A small network was shown many inputs. Here are its activations along a few directions, one row for each input.
In each table, some parts of the input vary, and every possible input appears once, in random order.
Descriptions start from the smaller parts, as in this example, which fits no table here: values(2) and (point or ring(9) or (line(4) and ring(5))).
Shared parts are said once, and a part with two or three values counts as separate values.
In the rows, 128 means zero.

A family of inputs:
r1: [130 158  91 119 202 148 181  63 119 152 137 164 102 119 108 145 186 135
 117]
r2: [108 125 174 142  72 105  82 147 165  76 142 121  82 138 190 125  83 132
 110]
r3: [154  95 158 144  97 152 173 138  91 119 110  71 152 130  95  57 138  86
 141]
r4: [100 151 162 169  71 128 124 169  88 123  73 135 119 143 123 126 106 112
  63]
r5: [130 129 127  72  64  71  83 181 186 127 111  93 117 124 136  67 120 118
 120]
r6: [143 107 145 110  98 117 169 157  97 160  91  80 168 151  76  68 180  85
 137]
r7: [134 147 143 123 165  75  70 159 178 148 172 115 123 156 142 139 146  91
 120]
r8: [124 128 139 104  65  77  84 163 184 120 104 106  96 106 141  59 105 112
 112]
r9: [141 134 187 144 199 141 126 124  82 107 160  94 113 146 151 118 174  97
 132]
r10: [166 128 132  77 162  96 133 153 117 152 141  69 144 129 109  63 219  82
 137]
r11: [107 122 101  88  85 142 121 105 198 123 155 169 102  95 147 175  82 172
 133]
r12: [160 104 123  98 145  98  78 174 203 127 170  72 145 134 132  75 138  93
 148]
r13: [118 121 115 112  94 107  89 124 153  99 149 145 117 103 176 167  75 200
 163]
r14: [141 104 146 137  59 157 137 181 127  96  72  84 149 102 125  67  92 100
 103]
r15: [147 151 156 109 190 103 124 142  88 144 154  89 121 162 127 132 217 102
 123]
r16: [128 100 121 148 147 154 152  92  43 131 118 124 169 147 100 164 124 158
 156]
r17: [101 117  93 115  89 194 156 118 131 132  90 160 146 105 110 171  86 149
 104]
r18: [110 130  95 144 144 157 225  78  90 159 101 173 123 139  67 148 133 134
 107]
r19: [119 157  82 129 166 127 125  86 200 167 157 207 102 118 128 149 122 119
 128]
r20: [142 161 107 148 206 115 146  87  74 130 139 147 121 118 136 147 177 149
 151]
r21: [ 88 149  89 114  88 120 130 103 187 139 135 209  66  96 130 158  90 158
 119]
r22: [141 106 122 179 143 158 172  83  41 120 116 143 144 139 112 147 111 160
 149]
r23: [152 125 118 118 218 138 118  95  76 116 155 117 146 123 133 171 172 152
 176]
r24: [101 153 158 101  74  70  78 166 163 117 134 123  97 153 158 133 110 136
 104]
r25: [110 125 163 141  69 161 110 177  97 103  88  99 150 156 141 139 100 117
  90]
r26: [143 107 137 105  58 153 128 197 130 101  74  74 168 121 115  76 105 104
 115]
r27: [124 125 117 144  88 112  98 111 153  85 143 166  90  95 182 154  66 196
 162]
r28: [ 98 141 107 175  90 125 144 136  83 119  81 187 138 107 119 149  95 170
 104]
r29: [129 110 182 176 121 154 162 123  50 123 121  98 130 169 123 121 132  99
 111]
r30: [110 115  94 147  91 196 168 110 126 120  90 180 121  91 116 160  73 146
  96]
r31: [120 129 163 140 120 117 161 144  58 159 106  97 144 186  94 136 170 103
 109]
r32: [ 95 150  98 146  86 127 134 149  86 131  86 162 158 120 109 160 110 174
 116]
r33: [149 137 114 163 176 121  91 100 167 121 167 163 124 118 173 149  95 159
 181]
r34: [149 127 133 125 143  82  83 154 200 152 144 106 123 118 125  56 141  82
 128]
r35: [135 128 170 157 166 115  73 139 178 116 175 119 112 148 174 122 117  99
 132]
r36: [132 127  94 107 170 147 110  92 208 158 177 168 133 119 139 171 117 131
 142]
r37: [163 118 156 109 168 132 137 135 114 110 152  64 134 108 126  52 174  80
 147]
r38: [ 98 129  92 112 140 153 211  84  97 170 102 152 148 151  60 162 152 134
 117]
r39: [139 124 109  92 207 165 155  65 127 134 154 136 135 117 106 172 182 136
 139]
r40: [144 127 107 135 183 112  80 117 166 135 176 140 146 122 164 169 106 157
 179]
Question: What is each input in this table made of?
Answer: values(2) and line(4) and ring(5)
Question: The inputs of r38 and r39 match in every part but the ring(5) part. If r3 is changed in the same way as r38 into r39, which row does it become?
Answer: r37
Question: The inputs of r27 and r28 match in every part but the ring(5) part. If r11 is changed in the same way as r27 into r28, which row does it become?
Answer: r17
Question: Which other rows does r21 become when the ring(5) part takes its other values? List them by row number.
Answer: r1, r18, r19, r30
Question: Which other rows does r13 become when the ring(5) part takes its other values? List them by row number.
Answer: r16, r23, r32, r40

A family of inputs:
r41: [114 132 102 128 125 108  80 101 191  87 166 178  83  93 180 171  72 188
 139]
r42: [115 141  90 141 119  99  99 113 190 130 133 197  95  76 155 125  83 163
 148]
r43: [126 145 153 105 145  99  55 158 220 123 173 112  93 147 192 125 130  96
 111]
r44: [108 176  58 142 182 118 158  87 114 187 118 217 121 127 102 195 144 169
 129]
r45: [113 119  85  97  45 137 134 122 179 114 106 151 119  76 125 125  59 166
 141]
r46: [134 121 182 173 135 191 188 123  30 109  87 109 136 143 100 112 143  96
  96]
r47: [136 154 136 120 132  72  82 169 223 155 158 125 115 123 147  84 141  75
 110]
r48: [170 121 137 128 184  91  94 149 111 121 155  71 168 134 126  75 167  96
 178]
r49: [158 134 115 160 211 162 179  65  92 152 150 134 120 122  98 113 176 101
 139]
r50: [ 82 145 115 185  91 145 161 134  46 156  73 184 148 149 103 195 102 158
  89]
r51: [127 116 127  71  66 123 107 188 208 135 121  93 123 131 113  73 130  80
 105]
r52: [157 106 199 137  96 109 109 191  42  89  90  33 158 151 139  73 155 103
 126]
r53: [167 105 170 115 187 109  76 140 119  99 184  57 152 151 160 131 156 124
 184]
r54: [100 139  67 105 114 160 174  88 114 173  82 188 158 125  71 191 121 169
 111]
r55: [149 108 154 132 215 162 159  53  93 124 186 133 110 145 131 166 161 118
 151]
r56: [163  84 135  84 118 137 133 172 104 113 126  36 182 124 110  64 160 112
 156]
r57: [ 83 167  92 120 174 125 135  72 108 149 158 206 115 130 136 241 145 190
 140]
r58: [103 128 134 170  18 122 123 148 125  88  89 151 106 122 160 120  48 168
 112]
r59: [146  92 118 114 154 200 216  83  98 132 106 105 150 124  71 107 158 104
 126]
r60: [109 127 192 132  50  90  95 205 153 124  98  79 107 166 141  75 109  83
  70]
Question: What is each input in this table made of?
Answer: line(4) and ring(5)
Question: The inputs of r58 and r46 match in every part but the ring(5) part. If r42 is changed in the same way as r58 into r46, which row does it become?
Answer: r49
Question: Which other rows does r50 become when the line(4) part takes its other values? List them by row number.
Answer: r44, r54, r57
